A small network was shown many inputs. Here are its activations along a few directions, one row for each input.
Each table varies a few parts of the input and shows all the possible inputs, shuffled.
Descriptions start from the smaller parts, as in this example, which fits no table here: one of 3 separate values, together with either a single point or one of 9 places around a ring or (one of 4 places along a line, together with one of 8 places around a ring).
Shared parts are said once, and a part with two or three values counts as separate values.

Other details of the inputs vary at random and push rows far along two fixed directions, the same in every table; ignore that.

A family of inputs:
row 1: [ 0  9 -8  7  4  2 -1  4 -4 -2 -4  1  1  2 -8 -1]
row 2: [ -6  -1   9  14  -5   0   3 -11   1   1   3   0   0  -1  -3  11]
row 3: [ 7 10 -6  5  4  0  4  8  2  4 -1 -1 -2 -2 -5 -2]
row 4: [ 2  3 -6  4  3  4 -4  9 -1  3  1  5 -3 -2 -9  4]
row 5: [ 2  5  4  8  5  1 -1 -3  3 -2  1  0  0 -3 -4  0]
row 6: [ -2 -25  -9 -55   7 -23  -8   4 -14  -5  -1  15  15  29  25  -7]
row 7: [-1  1  1 10  1  4 -5  1 -1  1  1  2 -1 -2 -5  6]
row 8: [-5  5 -1 12  4  1  2  0 -1  3  1 -1 -1  2 -5  0]
row 9: [ 2  3 -5  6  5  9 -3  7  5 -3  2 -6  1 -4 -3 -8]
row 10: [  0 -14 -17 -54  11 -25  -3  13 -14  -2  -2  13  12  32  19 -13]
row 11: [-15 -22  35  14 -32 -21  28 -44   5   7  21  -7  -1  -8  33  15]
row 12: [ 3  5 -5  5  2  9 -2  6  3 -5  1 -6  2 -5 -3 -8]
row 13: [-15 -35  36 -13 -35 -18  16 -45   2   7  16  -6  -5  -1  38  17]
row 14: [ 8 11 -6  4  2  1  4  7  1  3 -2 -1  0 -3 -5 -2]
row 15: [  1  -2  10   4 -10   8   0  -8   4   7   0  -7 -11  -8  -1   9]
row 16: [ 6  5  1  8  2 -1  4 -1  1  1 -2 -2 -3 -4 -3  2]
row 17: [  1   4   9  10  -5   0   3 -11   1  -5   1   0   2  -8   0   3]
row 18: [ 0  9 -6  6  5 -1  1  8 -1  3  1  1 -3  3 -8 -2]
row 19: [ 5  6 -5  4  1  9 -2  6  1 -6 -1 -5  4 -6 -3 -8]
row 20: [-2  3  1 -1 -7 12 -2  4  4  4 -5 -2 -9 -9  0  6]
row 21: [ -3 -18 -13 -55  11 -27  -1  10 -12   0   1  13  11  34  23 -13]
row 22: [ -1 -19 -16 -58  18 -22 -10  12 -12  -4  -5  16  16  37  17  -9]
row 23: [ 5  9 -2  4  9  3 -4  4  2 -3 -3  1  1 -2 -8 -3]
row 24: [  0   5  -4  -3  -2  13  -5   9   5   5  -7  -2 -10  -6  -3   4]
row 25: [ 3  4 -4  5  2  6 -7  6 -5 -1 -3  4  1 -2 -9  4]
row 26: [  0 -22  -6 -51  11 -20  -3   5  -6  -7   1  10  16  26  24 -18]
row 27: [-1  0 -1  8  0  3 -1  3  0  5  5  4 -4 -3 -6  7]
row 28: [ 3  4 -5  5  4  9 -3  6  4 -4  1 -6  1 -4 -3 -8]
row 29: [  1   6  -5   5   3   4  -4   4  -3  -3  -5   4   2   2 -11   5]
row 30: [-2  8 -7  8  6  2 -1  5 -3  0 -3  1  0  3 -8 -2]
row 31: [ 6 10 -2  4  7  3 -4  3  1 -4 -3  2  2 -3 -8 -3]
row 32: [-2  3  1  9  1  2 -1 -2 -1 -1 -1  3  1  1 -8  7]
row 33: [  3   4  -5   4   0   5  -3   8  -4   1   0   5  -1  -4 -10   4]
row 34: [ 4  4 -1  6  5  6 -2  5  4 -4  0 -1  3 -3 -7 -9]
row 35: [ -5  -2   6   4 -10  10   0  -4   8   8   0  -4 -12  -8   4   9]
row 36: [ 1  2 -4  7  6  5 -8  7 -1  2 -1  3 -2  1 -8  4]
row 37: [ 7  6  1  7  0  0  4 -1  0 -1 -3 -2 -3 -5 -4  2]
row 38: [ 5  4  2  8  3 -1  4 -1  1  2 -1 -2 -4 -3 -3  1]
row 39: [ 7  6 -3  6  9  1  0  6  2  3 -3 -2 -4 -1 -6 -1]
row 40: [-2  3 -6  8  7  4 -6  6  4 -6 -5 -5  3 -4 -6 -9]
row 41: [-1  5 -6  7  4  4 -5  5  2 -8 -7 -4  5 -5 -7 -9]
row 42: [  0   4  -4  -3  -2  13  -5   8   6   6  -6  -2 -11  -5  -2   4]
row 43: [ 7  9 -6  5  6  0  4  8  2  5 -1 -1 -2 -2 -5 -2]
row 44: [ -1  -2  12  13  -8   3   6 -10   4  -5   5  -3   3  -8   0  -3]
row 45: [  0  -1  11  12  -9   3   5 -10   3  -6   4  -2   4  -8   0  -3]
row 46: [-24 -38  45   9 -47 -24  27 -57  -1   4  27   0   1 -10  40  25]
row 47: [ 6  4  0 -6 -2 11 -6  5  0  4 -7 -5 -8 -5 -7  4]
row 48: [ 2 10 -7  5  1  0  1  8 -3  1 -1  2 -2  1 -9 -1]
row 49: [-5  0  0 12  4  2 -3  0  5 -4 -2 -7  2 -5 -3 -6]
row 50: [  3   0   6   0  -7   9  -3  -3   3   5  -3  -6 -10  -7  -4   7]
row 51: [-2  4 -6  8  5  4 -6  5  3 -7 -6 -5  4 -5 -7 -9]
row 52: [-4  5 -2 11  3  0  3 -2 -2  1  0  0 -1  1 -5  1]
Each input here is: one of 4 places along a line, together with either one of 2 separate values or one of 11 places along a line.
Q: The inputs of row 38 and row 39 match in every part but the place on the line of 4. If row 42 is changed in the same way as row 38 into row 39, which row does it become?
A: row 35
Q: Which other rows does row 47 become when the choice among 2 separate values takes its other values? List them by row number.
A: row 20
Q: Start at row 11 and move only the place on the line of 4, one step at a time. The first step leads to row 43. Which rows follow, in order?
A: row 3, row 14
Q: Which other rows agree with row 6 in the place on the line of 4? List them by row number.
A: row 3, row 10, row 12, row 16, row 24, row 30, row 31, row 32, row 44, row 46, row 50, row 51

A family of inputs:
row 53: [ -2  -6   6  -8 -16  -3   9  -7  -1   0   3  -1  -2  -6  14   2]
row 54: [ -8  -6  -2 -14  -5   3  -5   1  -1   1   0   1  -1   5   9   1]
row 55: [ -6  -4  22  27 -15  -8  17 -25   4   2  17  -7  -2 -10   9   4]
row 56: [ -8  -4   5   2  -8 -12  14 -11  -2   0   6  -3   4   3  10  -4]
row 57: [ 16   9 -11  -7   9  10  -5  20   2   2  -4   2  -3  -3 -10  -6]
row 58: [ -2  15   4  53   1  20  -2   2  11   4   4  -8 -10 -23 -23   7]
row 59: [ -5  -8  -1 -17 -11  -1  -4   0  -4  -3  -1   4   2   1   8   2]
row 60: [  8   7  -7  -5   8  15 -15  14  -1  -1 -12  -1  -4  -5 -15   1]
row 61: [  8  -5   3 -20  -3  -2  -1  -1  -1  -1  -6  -2  -2   1  10  -1]
row 62: [-10  -9  -3  -8  -1  -9   1  -2  -6  -5   1   4   8  12   6  -5]
row 63: [  5   9  -4  -5  13  -3  -1   4   1  -2  -6   0   1   7  -6 -10]
row 64: [  1  -2  -4 -14  -3 -13   8  -1  -7  -5   1   4  11   7   9  -7]
row 65: [  9   5  -6 -11   8   7  -4   8   4   3  -8  -6  -7   3  -3  -3]
row 66: [ -4  -6  -2 -19  -5  -3   5   0   0   3   2  -1  -2   6  15  -3]
row 67: [  1 -12   1 -16  -5   0  -5   1  -2  -1   3   6   2   0   4   1]
row 68: [ -9   2  14  36  -8   9   1 -17   9   1  -1 -11  -7 -16  -7  10]
row 69: [  8  20  -8  23  13  12  -4  11  10   3 -10 -10 -10 -11 -20  -3]
row 70: [  4   5  -4  -2  11   3  -8   4  -4 -10  -8   6   8   2  -9  -2]
row 71: [12  8 -8 -3 10 -4  0  8 -3 -4  1  4  8  2 -3 -8]
row 72: [  6   1   2 -14   4 -10   2  -4  -3  -6  -4   3   8   6   5  -5]
row 73: [-5 -6 -3 -8 -4 -9  0 -2 -8 -9  0  6 12  8  4 -1]
row 74: [ 2 -8 -1 -6  4 -6 -3 -2 -6 -8  5  7 12  6  4 -3]
row 75: [-16  -8   5   7 -10  -5   3 -10   2   0   3  -1   2  -2  11   3]
row 76: [ 11  15 -14  -3  12   0   0  16  -7  16  -6  10 -11   9 -14  11]
row 77: [  8  15 -13   4  15  24 -18  21   3   3 -13  -5  -8  -3 -24  -1]
row 78: [ -9  -5  13  11 -13  -8   7 -15  -5  11   7   7  -9   1   0  28]
row 79: [-5  5 -3  9 -1 -2  7  2  4  2  0 -6 -3 -5  3 -3]
row 80: [ 2  0 -8  1 12  1 -7  9 -4 -4  3  4  6  8 -7 -8]
row 81: [-13  -5  24  28 -14   0   8 -29   4  -3   6  -5  -1 -10   1  10]
row 82: [  3  -9   1 -18  -1  -3   4   2   3   5   5   0  -1   6  12  -3]
row 83: [-2 -3  3  7 -2 12 -4  3  5  4  4 -1 -4 -4 -4  4]
row 84: [ -1  -8  -2 -11   5 -13   4   2   2   2   5  -1   3   6  13  -7]
Q: The inputs of row 69 and row 68 match in every part but one. If row 65 is changed in the same way as row 69 into row 68, which row does it become?
A: row 77
Q: What is each input in this table made of?
A: one of 2 separate values, together with either a single point or (one of 3 separate values, together with one of 5 places along a line)
Q: Which other rows does row 66 become when the place on the line of 5 takes its other values? List them by row number.
A: row 53, row 56, row 64, row 79
Q: Which other rows does row 58 become when the choice among 2 separate values takes its other values? List them by row number.
A: row 84
Q: Which other rows does row 62 become when the place on the line of 5 takes its other values? List them by row number.
A: row 54, row 59, row 73, row 75
